A small network was shown many inputs. Here are its activations along a few directions, one row for each input.
Each table varies a few parts of the input and shows all the possible inputs, shuffled.
Descriptions start from the smaller parts, as in this example, which fits no table here: one of 5 places around a ring, together with either a single point or (one of 2 separate values, together with one of 4 places along a line) or one of 11 places along a line.
Shared parts are said once, and a part with two or three values counts as separate values.

Other details of the inputs vary at random and push rows far along two fixed directions, the same in every table; ignore that.

A family of inputs:
x1: [-33   0   7 -31  -1 -41  -4 -16 -16  11  31  -3  12]
x2: [ 19   0  30  21   2  29  32  26   3 -15 -16 -17  19]
x3: [-15  14   4 -54  -9 -23 -20 -14 -12  19  19   6   6]
x4: [-11  -5 -34  81  -4  55 -72 -34  50 -46  76  51 -43]
x5: [-37  20 -13 -39   7 -44  -8 -11  -4  14  12  -2  -3]
x6: [-14   5   6 -58   6 -38 -22  -2 -10  26   9  16   1]
x7: [ 17   4   6  34  21  21  22  24   8   7 -24 -17  26]
x8: [ 26 -29   4  16 -17  12  29   0  -5  18 -29   3  10]
x9: [-32  49   4 -52  36 -26 -46  11   6  11  32  -1  20]
x10: [ 27 -18 -14  16  -6  -4  21  15  -8   9 -41  -3 -11]
x11: [ 27 -32   4  20  -8   4  27   6  -6  20 -30   7   3]
x12: [ 13 -15 -12  21 -19  -4  19  10 -15 -10 -37 -23   8]
x13: [ 25  21   5  14  16  25  17  28  -2 -28 -40  -9  15]
x14: [  6  27 -19  95 -38  63 -92 -16  58 -83  82  49 -54]
x15: [  5 -12 -16  25 -13  -9  24  10  -4  -9 -41 -22   6]
x16: [-40   3   3 -26   4 -45   1 -15  -5  11  27  -1  10]
x17: [ 24 -22   3  17 -20  15  33  -5  -9  15 -24  -6  11]
x18: [  2 -16 -13  31  -6  -5  45  -2  -2   9 -30 -14   2]
x19: [ -1   8 -46  71 -30  14 -51 -28  31 -31  51  40 -61]
x20: [ 14  -9 -17   7  21  33   5  24   3 -10 -45 -17   9]
x21: [ 22 -21  -1  21 -20   8  36  -4 -19   7 -19 -15   9]
x22: [ 29 -14   2   0   9  31   4  18  10 -13 -39 -30   1]
x23: [ 29 -18  -5   7 -21  13  15   8  -5  10 -42  -1   5]
x24: [-28   8  -1 -31  11 -40   7 -14 -10  28  31   7  -8]
x25: [-28   4  25 -57  29 -12 -25 -15  10   9  46  -2   4]
x26: [ 19   0  19   1  -1  38  13  19  -4 -17 -43 -18 -10]
x27: [ 26 -11 -12  12 -24   8  21   4 -20  -2 -33 -19   4]
x28: [-39  21  43 -66  22 -10 -17 -13  -7   9  44   7  -5]
x29: [-34  42  30 -53  39 -24 -13  -5  -5  -2  46  17  20]
x30: [-20  -2   8 -40  13 -43  -1 -10 -12  32  28  16  -4]
Description of these inputs: one of 2 separate values, together with either one of 6 places around a ring or one of 9 places around a ring.
The inputs of x6 and x11 match in every part but the choice among 2 separate values. If x5 is changed in the same way as x6 into x11, which row does it become?
Answer: x18
Which other rows does x23 become when the choice among 2 separate values takes its other values? List them by row number.
Answer: x8

A family of inputs:
x31: [  9 -16 -11  25 -12  24 -22 -20  16   6  23  33 -30]
x32: [-28  11   5 -47   4 -33 -35 -16  -6  24  42  32 -17]
x33: [-28  17  13 -41  -2 -48 -21 -11 -13  12  45  18  -8]
x34: [ 15  -1   6   7  -9  21  42   8 -19 -21 -48 -26   1]
x35: [ 11 -19 -23  21 -18  -3  33   9 -11  17 -52 -22  10]
x36: [ 29 -12  -3  21 -18 -12  44  13 -12   4 -40 -17   7]
x37: [  9 -14   4  26 -17  25  -5 -21  10   2  27  25 -22]
x38: [ 26 -21  13  16 -14  11  44  12 -17  14 -39  -7   1]
x39: [ 19  -1 -14  -1  -1  22  26  13 -17 -17 -64 -23  -5]
x40: [-32   8  11 -60   1 -50  24  -2 -28  37  -4 -22  27]
x41: [ -9  10  12  33   5  28 -29  -3  32 -37  32   6 -24]
x42: [ 25 -33   8  16  -2  16  47  -1  -7  17 -32 -16   9]
x43: [  7 -22 -19  30  -6  18 -20 -25  19   2  23  23 -22]
x44: [ 18  -9   9   9  27  26  19  35  13  -9 -54 -31   1]
x45: [ -9  22 -23  44  22  30 -45  -4  34 -26  36  14 -22]
x46: [ -9  22  -2  44  13  28 -22  -6  26 -30  39   6 -12]
x47: [ 13   9  -3  24 -12  36 -60  -9  30 -31  21  28 -13]
x48: [ 11  -6 -19  35 -19  -7 -23  -4   6  -9  10  24 -29]
x49: [ 14  -1 -28  33 -22 -12 -17  -8  11 -10   7  18 -22]
x50: [-45  47   4 -48  37 -25 -51  -3  16   0  64  40   6]
x51: [ -1 -23 -11  36 -10   6  -2 -25  12 -12  28  11 -13]
x52: [ 30  -7  30   8  -8  31  25  19  -4 -11 -44 -18  27]
x53: [  7 -33 -18  26  -5  -7  34   9 -14   9 -48 -21  14]
x54: [-21  13  10 -60  -1 -53  26  -1 -24  35  -7 -21  23]
x55: [ 14  22 -21  37   0  30 -54  -7  17 -24  37  29 -13]
x56: [-48  46  25 -50  30 -29 -30  -5   7  -2  67  29  16]
x57: [ -19   15   21 -102   26  -20  -14   23  -17   14   -5  -31   25]
x58: [ 18 -41 -14  18   5   2  40   4  -5  12 -42 -17  11]
x59: [ 25 -12  19   2  -9  34  26  27  -7 -19 -37 -37  16]
x60: [  4   0 -34  33 -28  -6 -16 -15  13  -2   5  11 -19]
x61: [-18  33  37 -82  32 -32  11  13 -33  27  10 -17  46]
x62: [-36  -5  15 -55  13 -52  25  -3 -30  28  -1 -21  30]
The inputs of x41 and x44 match in every part but one. If x46 is changed in the same way as x41 into x44, which row does it become?
Answer: x45
What do these inputs look like to the network?
Answer: one of 2 separate values, together with either a single point or one of 6 places around a ring or one of 9 places around a ring
Which other rows does x62 become when the place on the ring of 9 takes its other values? List them by row number.
Answer: x33, x36, x37, x38, x40, x42, x51, x54

A family of inputs:
x63: [ -34  -10    8 -109   15  -73   32   -3  -39   66  -30  -41   34]
x64: [-11  14  13 -69  16 -25   1  22 -16  28 -23 -15  19]
x65: [-17  15  37 -50  26 -20  29   4 -16  23   4 -21  30]
x66: [  3   2  18 -62  20 -18   3  10 -12  23 -17  -9  19]
x67: [-17   8  -2 -11   2   3 -65 -29  14 -14  67  40 -20]
x68: [ 22  -6 -18  94 -30  62 -24 -14  36 -49  31  28 -32]
x69: [ 18  -6 -32 104 -14  42 -36  -6  45 -47  19  25 -35]
x70: [ 43 -32   0  52  -7  47  36  25  -5  -4 -60 -15  11]
x71: [ -8   7  21 -63  22 -22   5  17 -13  30 -17 -12  24]
x72: [-29  15  17  -8  -7   6 -55 -31  19  -8  76  36 -24]
x73: [ 21  -5 -28 106 -15  55 -29 -14  32 -45  32  26 -24]
x74: [-29   9  27 -62  33 -32  28  17 -13  15  -8 -22  27]
x75: [-18   9  15 -10  -7   7 -55 -36  18 -13  71  37 -27]
x76: [ -5  -2  28 -68  16 -12  15   6 -15  15  -9 -10  19]
x77: [-32  29 -10 -19 -11  -7 -69 -23  10 -19  58  30 -31]
x78: [ 13 -12 -29 107 -12  47 -31 -10  35 -49  26  26 -31]
x79: [-28  33  -7  -2  12 -11 -59 -21  24 -12  73  29 -11]
x80: [ 36 -16 -18  54   0  24  37  37   7 -15 -75 -29   4]
x81: [ 37  -5 -15  51  -8  31  45  24  -8 -22 -68 -33   6]
x82: [-32  16   7 -16  -6   4 -57 -24  20 -15  74  37 -21]
x83: [ 21   7 -36  92 -36  52 -36 -13  26 -54  16  23 -42]
x84: [-47  11 -14 -20 -16 -62 -40 -49  -2  16  88  57 -23]
x85: [-29  24  15  -4  -3   3 -48 -32  18 -11  82  33 -18]
x86: [-20  16  27 -59  28 -22  29  11 -16  16  -1 -21  33]
x87: [ 36 -52 -25  41  -5  14  76   8 -20  27 -79 -29   5]
x88: [-30  22  10 -68  29 -45  17  19 -25  12 -26 -30  19]
x89: [-27  36 -14 -14  -1  -9 -67 -16  20 -13  64  30 -20]
x90: [ 49 -22 -11  38 -19  39  30  17  -7 -20 -72 -20  -8]
x91: [ 55 -23 -13  39 -14  40  23  25   4 -11 -70 -16  -4]
x92: [ 36 -49 -19  42 -31   5  65  14 -15  10 -76 -44  24]
x93: [ 43 -23  -3  56  -2  45  45  25  -6  -7 -56 -19  17]
x94: [ 31 -25  12  61  -1  35  55  20   5 -13 -53 -25   5]
x95: [ -9  17  19 -61  27 -26  14  17 -15  28 -13 -16  32]
x96: [-52  15 -18 -29  -6 -55 -45 -50   9  32  84  57 -34]
x97: [ -17   -6   39 -123   20  -81   48   16  -54   70  -12  -35   26]
x98: [-15  26   8 -62  29 -33  14  21 -16  22 -18 -25  30]
x99: [ 42 -34  -9  50 -44  -9  70  16 -29   9 -80 -26  22]
What do these inputs look like to the network?
Answer: either a single point or one of 6 places around a ring or (one of 5 places along a line, together with one of 6 places along a line)
Which other rows does x79 become when the place on the line of 5 takes its other values? List them by row number.
Answer: x66, x69, x71, x95
Which other rows belong to the same alternative as x99? List them by row number.
Answer: x63, x84, x87, x92, x96
Which other rows does x90 become when the place on the line of 6 takes its other values? List them by row number.
Answer: x66, x67, x75, x76, x91

A family of inputs:
x100: [ 36 -19   4   5 -30   6  25  15 -12  -2 -45 -20  13]
x101: [-70  19   9 -51  17 -46 -65 -46  20  17 108  40 -29]
x102: [ 23 -16  10  17 -12   6  57   3 -18  12 -26 -10   4]
x103: [-12  -8 -15  87 -37  26 -34 -35  39 -41  65  33 -52]
x104: [ -39   13   32 -117   39  -66   16  -16  -32   65   30    3   21]
x105: [  7 -32  -9  22  14   4  37   6  -5   7 -33 -25  21]
x106: [ 28 -20  13  13 -28  10  38   9 -22   9 -37  -1  10]
x107: [ -26    8   25 -123   19  -63  -18   -2  -23   49   12   -6   27]
x108: [ -42   39   15 -110   54  -74  -10   21  -23   46   13   -7   28]
x109: [ 32 -10  33   0  32  58  30  38   8  -6 -40 -20  24]
x110: [  6  -6 -47  63 -32  44 -76 -29  36 -36  41  29 -54]
x111: [ 30 -30   6  13 -15  14  24   3 -13  21 -35   9   3]
x112: [ 20 -10 -19   7  10  14  18  22   0  -6 -62 -13  -8]
x113: [ 31   6  47   3  20  50  41  32  -5 -19 -46 -35  32]
x114: [  4  27 -33  89 -24  20 -58 -10  33 -53  50  38 -43]
x115: [ 13   7  -6  28  -2  -1  44  21  -8   2 -44 -24  34]
x116: [-66  47 -13 -48  25 -51 -80 -34  20  15 104  45   0]
x117: [ 22  -9 -10   1 -19  16  24  15 -17  -6 -57 -40   5]
x118: [-14  -8 -31  91 -28  25 -42 -35  31 -54  67  25 -30]
x119: [ 17   2 -10   8  -4   9  31  22 -10 -20 -65 -24  -3]
What do these inputs look like to the network?
Answer: one of 2 separate values, together with either a single point or one of 9 places around a ring
The inputs of x112 and x119 match in every part but the choice among 2 separate values. If x111 is changed in the same way as x112 into x119, which row does it become?
Answer: x106
Which other rows does x101 become when the choice among 2 separate values takes its other values? List them by row number.
Answer: x103
